Each row below holds a small network's activations on one input, seen along a few directions.
In each table, some parts of the input vary, and every possible input appears once, in random order.
A made-up example of a description, with smaller parts first: one of 6 places along a line, together with either a single point or one of 11 places along a line or (one of 3 separate values, together with one of 5 places around a ring).
Shared parts are said once, and a part with two or three values counts as separate values.

Other details of the inputs shift rows strongly along two fixed directions, in all tables alike. That doesn't count.

Rows:
R1: [  4.7 -36.4  14.7   9.3  12.0 -45.6  11.8 -54.2 -39.9  17.8 -31.1]
R2: [  7.1  15.1 -10.6   0.0 -15.2  35.7 -13.0  24.9  21.8  -0.5  36.2]
R3: [-11.6  28.9  -9.1 -34.9  10.1  -2.9  -9.6  32.4  21.6 -14.0  33.0]
R4: [ 13.8  -5.6 -17.6 -47.2  17.3   3.0  -2.7   7.6 -13.5  10.9  12.9]
R5: [-14.0  33.8  -7.8  -1.2 -18.5   6.9   3.4  22.8  20.5 -37.0  16.3]
R6: [-23.3  32.2 -10.5   0.8   5.4  35.4 -11.5  24.9  17.3 -15.1   4.2]
R7: [  3.7   5.6  -6.9  15.1   5.6  14.8   1.0 -12.1  11.8  -8.0 -11.9]
R8: [ 21.8 -54.0  26.2   4.5   2.9 -43.7  15.1 -50.7 -30.1  -3.0 -31.3]
R9: [-9.9 29.2 -8.9  1.3 -7.4 26.8 -9.2 15.6 39.3 -6.1 14.0]
R10: [ 18.9 -44.8   7.2  24.5  20.7 -28.9  32.6 -49.2 -25.1   6.2 -40.7]
R11: [-15.1  28.6 -15.0 -13.8  -8.4   8.7 -22.0  40.3  14.4   3.5   8.1]
R12: [-11.9  16.4  -4.2  11.2   0.3 -14.4   0.3  -2.0 -13.6  -7.1  -3.0]
R13: [ 18.4  -8.2 -14.1 -79.3  42.7  -8.5  12.9  -0.7  -3.5 -10.6  41.5]
R14: [-15.2  21.1  35.5  82.1 -70.1 -12.2  -9.4   4.0 -11.5   6.3 -21.1]
R15: [ -6.1   7.6  28.6  91.6 -53.7  -6.2  -9.1  19.1  -4.2  23.2 -20.9]
R16: [ 16.4  -4.7  13.8  -4.2 -19.4  -3.9   6.5   2.6 -10.0  -8.9  19.6]
R17: [ 10.3   0.4  21.6  60.4 -41.5   5.1   2.8  18.8 -11.5  24.2   4.9]
R18: [  8.2 -11.4 -16.7 -60.6  45.1  -4.4  32.8  -6.2  34.7 -15.0  17.4]
R19: [ -4.6  20.5  -7.7   2.0  -6.0  24.5 -17.9  24.3  37.2  -7.7  17.3]
R20: [ 20.5 -61.1  14.7   1.9  18.2  -3.2   1.9 -45.9 -46.4  25.6 -21.4]
R21: [ 11.2 -41.9  -8.4 -35.2  35.6 -31.6  13.6 -48.9 -29.5  18.1 -36.9]
R22: [-20.1  17.9  -3.2  -4.5   0.4  29.6 -23.6  33.0  21.6  -4.7  13.4]
R23: [ -6.9 -12.1 -19.4 -72.9  54.0  16.7   8.0 -11.7  21.6 -15.4  11.3]
R24: [-16.2  22.8  -2.1  49.2 -29.8  -1.7 -14.7  11.2 -23.2  17.2 -31.9]
Each input here is: one of 4 places along a line, together with one of 6 places around a ring.
The inputs of R17 and R18 match in every part but the place on the line of 4. If R4 is changed in the same way as R17 into R18, which row does it become?
> R21
A walk changes only the place on the line of 4. It starts at R5 and steps to R14. List the rest of the walk in order.
> R8, R16
Which other rows does R12 become when the place on the line of 4 takes its other values? List them by row number.
> R1, R3, R13

Rows:
R25: [ 38.6 -57.5  -1.6 -58.6  49.7 -18.8  27.1 -15.8 -14.1   9.1  13.3]
R26: [ 10.5  10.0 -24.5 -74.0  27.2  10.6  23.8  26.1  33.0 -39.3  40.2]
R27: [ 19.4 -32.6   5.3  -8.3   1.5  16.9  -4.0 -30.4 -18.5  13.5   2.9]
R28: [ 11.8 -17.6  33.7  56.8 -30.1 -13.3   0.2 -17.2 -32.5   1.7 -31.7]
R29: [ -5.4  47.3 -12.0 -14.7 -13.5  -3.3  -0.3  35.4  19.9 -13.1  33.9]
R30: [ -7.6  41.4 -21.5  -1.7   4.8  20.5  -4.6  28.8  40.3 -10.6  10.6]
R31: [  1.1 -32.8  20.4  60.8 -16.3 -22.9  -4.3 -16.0 -55.4  57.7 -47.7]
R32: [-24.5  34.4 -22.4 -17.5 -10.5   6.0 -12.7  36.7  32.7  -5.6   9.0]
R33: [ -8.0  30.1 -13.0  -7.2 -10.7  27.9  16.0  24.9  31.1 -19.7  30.1]
R34: [ 16.5 -21.4   5.9  -4.6  12.0 -24.2   5.9  -7.2 -34.0  27.7   8.5]
R35: [-12.9  38.9 -22.9  -1.6   5.0  26.7   0.7  27.7  30.2 -16.9   9.7]
R36: [ -7.6  19.2   6.3  66.7 -23.5  20.4 -22.8  32.0  -3.0  36.1  -8.4]
R37: [-18.4  42.3 -21.4 -16.7  -6.2   9.8  -1.7  37.1  27.3  -6.1   8.9]
R38: [ -3.7 -24.6  -6.3   7.4  30.3  -4.0  -0.9 -31.8  -5.4  -8.6 -24.0]
R39: [ 21.9 -33.9   7.7  -5.0  -1.5 -27.5   9.5 -17.7  -1.2  -1.3  -9.2]
R40: [-28.7  43.8 -11.5  21.7 -29.6  13.8  -4.2  36.6   5.6  -1.3  -4.2]
R41: [ -7.5  37.4   6.7  51.7 -46.3  18.2  -0.4  27.2  24.3   4.4  11.4]
R42: [  1.1 -32.2   3.5   3.2  13.1  -1.8  12.7 -33.7  -3.8 -11.0  -2.9]
R43: [  6.1 -32.2 -18.4 -77.3  66.0 -14.4  23.7 -40.1 -11.1 -18.5 -20.6]
R44: [-13.6  35.0   5.9  27.7 -26.4  32.0  -3.2  23.6  21.9 -16.1  15.4]
R45: [-34.6  36.5  -4.4 -20.9  -3.3  14.4 -13.6  34.7  29.7  -4.9   8.8]
R46: [-36.9  31.6 -20.2 -14.7   0.2  16.5 -14.0  34.2  19.5 -20.0  12.8]
R47: [ -1.9 -19.0   8.5  20.8 -17.6   2.6 -23.5 -19.1 -45.1  33.8 -33.2]
R48: [ 20.2 -36.8   6.1   2.1  15.4   0.1  17.4 -15.7 -11.9  27.2   5.2]
R49: [  9.1 -22.0  -8.9   3.2  20.5 -14.1   0.5 -29.1   7.8   5.6 -27.3]
R50: [ 22.8 -48.6  10.5 -68.8  48.0 -23.2  23.1 -33.2   5.4 -15.6   2.3]
R51: [ -6.2 -14.3  15.9  34.1 -12.7 -29.6  -5.6 -25.1 -37.5   0.3 -12.7]
R52: [-17.0  25.6   5.7 -12.1  -7.0  26.6  -1.1  23.4  43.4 -12.1  30.3]
R53: [-12.2  19.0  -5.2 -10.9  -9.4  14.9  -8.7  38.2  25.9 -33.5  34.2]
R54: [ 17.1 -31.1 -18.7 -62.9  76.5  -1.4  20.5 -44.8   4.9 -24.1 -16.9]
R55: [  7.4 -18.1  14.2  55.4 -19.1  13.8 -30.0 -25.2 -36.7  34.5 -37.9]
R56: [  0.7  -0.3  27.1  52.5 -26.5 -24.3  -4.5 -23.3 -44.3   6.6 -25.9]
R57: [-14.8  48.2  -2.6  22.1 -36.0   1.0  -2.6  35.0  -1.3  -7.8  21.6]
R58: [ 16.0 -17.4   4.9 -16.3  -0.7  -7.5 -15.3 -22.2 -41.0  13.8   5.3]
R59: [ 22.1 -31.0  30.0  48.3 -40.3  -1.6 -20.1 -16.2 -46.9  25.8 -20.5]
R60: [-15.5  43.4   5.1  42.6 -52.4 -10.8 -21.6  34.3   7.9   4.1  14.1]
R61: [ -5.0  -7.6  38.9  48.2 -27.9 -32.8  -8.3 -24.1 -34.1  21.6 -23.8]
R62: [ 16.2  12.4 -21.6 -70.6  24.6   4.1  18.1  26.9  42.3 -32.5  40.4]
R63: [  9.1 -34.8  -6.5 -60.3  69.0  -8.5  13.9 -43.1  15.9  -8.4 -15.1]
R64: [ 13.8 -30.7   1.1  -0.6   3.7 -12.7  15.0 -31.5   8.9   3.5  -7.1]
What do these inputs look like to the network?
> one of 5 places around a ring, together with either one of 2 separate values or one of 6 places around a ring
The inputs of R29 and R62 match in every part but the place on the ring of 5. If R51 is changed in the same way as R29 into R62, which row does it become?
> R53
The inputs of R34 and R36 match in every part but the place on the ring of 5. If R56 is changed in the same way as R34 into R36, which row does it become?
> R54
Which other rows does R25 become when the choice among 2 separate values takes its other values? List them by row number.
> R59
Which other rows does R64 become when the place on the ring of 6 takes its other values? List them by row number.
> R33, R41, R42, R44, R52
